M =
array([[ -5,  22,  23, -16, -35, -22, -13],
       [  4,  31,   7,  21,  42,   9, -41],
       [ -5,   2, -11,  35, -23,  18,  20],
       [ 35,  27,  13,  15, -54,  16, -24],
       [-15,   3, -18, -22, -14,  -3,  24],
       [ 16,  24, -16, -19, -26,  10, -37],
       [ 36,  -7,   1, -21,  31, -42,   4],
       [-37,  -3,  -8,   1,  14, -45,  14],
       [  7,  33,  -3,  11, -65, -12,  16],
       [-13,   4, -14, -11,  13,  23,  30],
       [  8,   9, -14,   3, -13,  -8, -12],
       [  3,  25, -13,  11, -24, -15,   8]])
M[0, 0]	-5
M[1, 4]	42
M[8, 0]	7
M[9, 3]	-11
M[6, 2]	1
M[6]	[36, -7, 1, -21, 31, -42, 4]
M[10, 0]	8
M[:, 1]	[22, 31, 2, 27, 3, 24, -7, -3, 33, 4, 9, 25]
M[2, 2]	-11
M[5]	[16, 24, -16, -19, -26, 10, -37]
M[3]	[35, 27, 13, 15, -54, 16, -24]
M[9, 1]	4
M[10]	[8, 9, -14, 3, -13, -8, -12]
M[7, 0]	-37
M[5, 2]	-16
M[4, 4]	-14
M[:, 3]	[-16, 21, 35, 15, -22, -19, -21, 1, 11, -11, 3, 11]
M[9, 5]	23
M[:, 6]	[-13, -41, 20, -24, 24, -37, 4, 14, 16, 30, -12, 8]
M[11, 6]	8
M[7, 4]	14
M[0, 6]	-13
M[9]	[-13, 4, -14, -11, 13, 23, 30]
M[5, 5]	10
M[11, 0]	3
M[10, 3]	3
M[3, 6]	-24
M[0, 4]	-35
M[2]	[-5, 2, -11, 35, -23, 18, 20]
M[8, 2]	-3
M[:, 5]	[-22, 9, 18, 16, -3, 10, -42, -45, -12, 23, -8, -15]
M[5, 0]	16
M[9, 4]	13

W =
[[ 10 -26   9  35 -31  25 -11  13 -15 -20]
 [-28  -1  40  52  30  66  19 -25   4  20]]
W[0, 0] = 10
W[1] = [-28, -1, 40, 52, 30, 66, 19, -25, 4, 20]
W[:, 4] = [-31, 30]
W[0, 6] = -11
W[0] = [10, -26, 9, 35, -31, 25, -11, 13, -15, -20]
W[:, 3] = [35, 52]
W[0, 8] = -15
W[:, 1] = [-26, -1]
W[1, 2] = 40
W[0, 9] = -20

x =
[[-14 -31  39  31 -16 -26 -17  22  18]
 [ 37  30  15  -6 -25  17  -4 -15 -30]
 [-13  18  26  -3  16  37 -24 -33  -9]
 [-18  -8   9  -5 -31  24  41 -33  10]]
Rows and columns are counted from 0.
row 0 col 0 => -14
row 3 col 7 => -33
row 1 col 1 => 30
row 2 col 4 => 16
row 3 col 3 => -5
row 0 col 8 => 18
row 3 col 2 => 9
row 3 col 4 => -31
row 1 col 3 => -6
row 3 col 5 => 24
row 3 col 8 => 10
row 3 col 6 => 41
row 2 col 7 => -33
row 1 col 2 => 15
row 0 col 7 => 22

A =
array([[255, 137,  78, 182, 224],
       [119, 116,  32,  95, 139],
       [195,  58,  71, 228, 178],
       [ 82, 116, 146,  67,  51],
       [102, 121,   1,  92, 152],
       [ 89, 113,   6,  84, 133],
       [108,  99, 170, 116,  68],
       [ 69, 113, 156,  67,  41],
       [ 49, 120, 175,  67,  36],
       [137,  49, 159, 168,  58],
       [149,  83,  66, 173, 160],
       [ 22,   7,  44, 156,  50],
       [ 41,  85, 106, 103,  73]])
A[0,0]	255
A[11,3]	156
A[5,0]	89
A[4,1]	121
A[:, 4]	[224, 139, 178, 51, 152, 133, 68, 41, 36, 58, 160, 50, 73]
A[4,3]	92
A[7,0]	69
A[5,4]	133
A[2]	[195, 58, 71, 228, 178]
A[0,4]	224
A[5,1]	113
A[7,2]	156
A[:, 2]	[78, 32, 71, 146, 1, 6, 170, 156, 175, 159, 66, 44, 106]
A[3,1]	116
A[10,2]	66
A[1]	[119, 116, 32, 95, 139]
A[12,4]	73
A[3,0]	82
A[10,4]	160
A[6,3]	116
A[12,1]	85
A[12,2]	106
A[7,3]	67
A[4,0]	102
A[11,1]	7
A[2,3]	228
A[0,1]	137
A[9,2]	159

grid =
[[ 13  17  13   6 -18  17]
 [ 48  21  31 -23 -39  65]
 [-20  20  -3 -22   7 -56]
 [ 32  20  -1   8  -5 -31]
 [  4  19  35 -12 -57 -32]
 [ -1  45   8 -27 -20 -28]
 [ -9  33 -30 -16  52 -32]
 [ 37 -27  -9  61  45  20]]
grid[0][0] => 13
grid[-2][5] => -32
grid[-5] => [32, 20, -1, 8, -5, -31]
grid[:, 0] => [13, 48, -20, 32, 4, -1, -9, 37]
grid[4][-5] => 19
grid[4][-3] => -12
grid[6][-5] => 33
grid[2] => [-20, 20, -3, -22, 7, -56]
grid[0][-3] => 6
grid[7][5] => 20
grid[:, 3] => [6, -23, -22, 8, -12, -27, -16, 61]
grid[-4][-2] => -57
grid[-7] => [48, 21, 31, -23, -39, 65]
grid[5][4] => -20
grid[4][-1] => -32
grid[-7][4] => -39
grid[-1] => [37, -27, -9, 61, 45, 20]
grid[6][2] => -30
grid[-6][5] => -56
grid[-1][-4] => -9

X =
[[  8 -19  32  22  -5 -13  13   0  18 -44   0  -8  23  19]
 [ -4 -12 -24 -12 -20  26 -19  -5 -10 -12  18   8 -32  -1]
 [-19 -28 -20  -6  21 -16   6  28 -20  -8  13  32  33 -33]
 [ 26   8 -12 -14   6  35 -12  28 -20 -16  10  23 -12 -25]
 [ -9  12  13  24  21 -25   3 -19 -20  -4   0   4  10  22]
 [-24 -12 -24 -14 -13   5 -22 -14  13 -20  18  -8 -28  19]
 [ 28  -8   2  14 -47  17  -6   5 -15  17  18  -6  20 -20]
 [ -7 -28 -24 -14   6  11 -19  28  31   9 -15  11 -22 -18]
 [ 11   8   6  -8  33  -4  -1  -2  28 -64 -12  11   1  -5]
 [ 28  -3  32 -10  33 -22  11  28  23 -60 -30   9 -12   2]
 [  1  12  50   9 -47  35  -4 -19 -10  21 -27  32  33  17]
 [-24 -14  54  24  33 -25   8 -22  -5  17 -32  11 -32  22]
 [ 28 -12  13 -14  29 -25  -2   5  23 -64 -20   4   1   9]
 [ -7  12 -20 -14  21  17 -22 -10  31 -64  18   8 -19  -5]
 [-19 -21  21  24  21 -13  13 -17   3 -16  -7  21  33 -13]
 [ 13 -10  54 -14 -47  35  13 -22 -10  21 -32  32  33 -33]]
X[0, 0] -> 8
X[6, 11] -> -6
X[-1, 8] -> -10
X[:, -6] -> [18, -10, -20, -20, -20, 13, -15, 31, 28, 23, -10, -5, 23, 31, 3, -10]
X[-7, -9] -> -22
X[-11] -> [-24, -12, -24, -14, -13, 5, -22, -14, 13, -20, 18, -8, -28, 19]
X[15, 13] -> -33
X[6, -6] -> -15
X[8, -2] -> 1
X[10, -7] -> -19
X[-12, 10] -> 0
X[5, -12] -> -24
X[-7, 6] -> 11
X[13] -> [-7, 12, -20, -14, 21, 17, -22, -10, 31, -64, 18, 8, -19, -5]
X[-11, 11] -> -8
X[:, 0] -> [8, -4, -19, 26, -9, -24, 28, -7, 11, 28, 1, -24, 28, -7, -19, 13]
X[6, 9] -> 17
X[:, 1] -> [-19, -12, -28, 8, 12, -12, -8, -28, 8, -3, 12, -14, -12, 12, -21, -10]
X[-6, -13] -> 12
X[2, 12] -> 33
X[5, -7] -> -14
X[-1, -3] -> 32
X[-10, 12] -> 20
X[:, -2] -> [23, -32, 33, -12, 10, -28, 20, -22, 1, -12, 33, -32, 1, -19, 33, 33]
X[-11, 4] -> -13
X[3, -5] -> -16
X[:, -1] -> [19, -1, -33, -25, 22, 19, -20, -18, -5, 2, 17, 22, 9, -5, -13, -33]
X[-2, 3] -> 24
X[7, -4] -> -15
X[7, -1] -> -18
X[13, -7] -> -10
X[6, 4] -> -47
X[-13, 7] -> 28
X[12, -3] -> 4
X[-12, 9] -> -4
X[-1, 1] -> -10
X[10, -14] -> 1
X[2, 6] -> 6
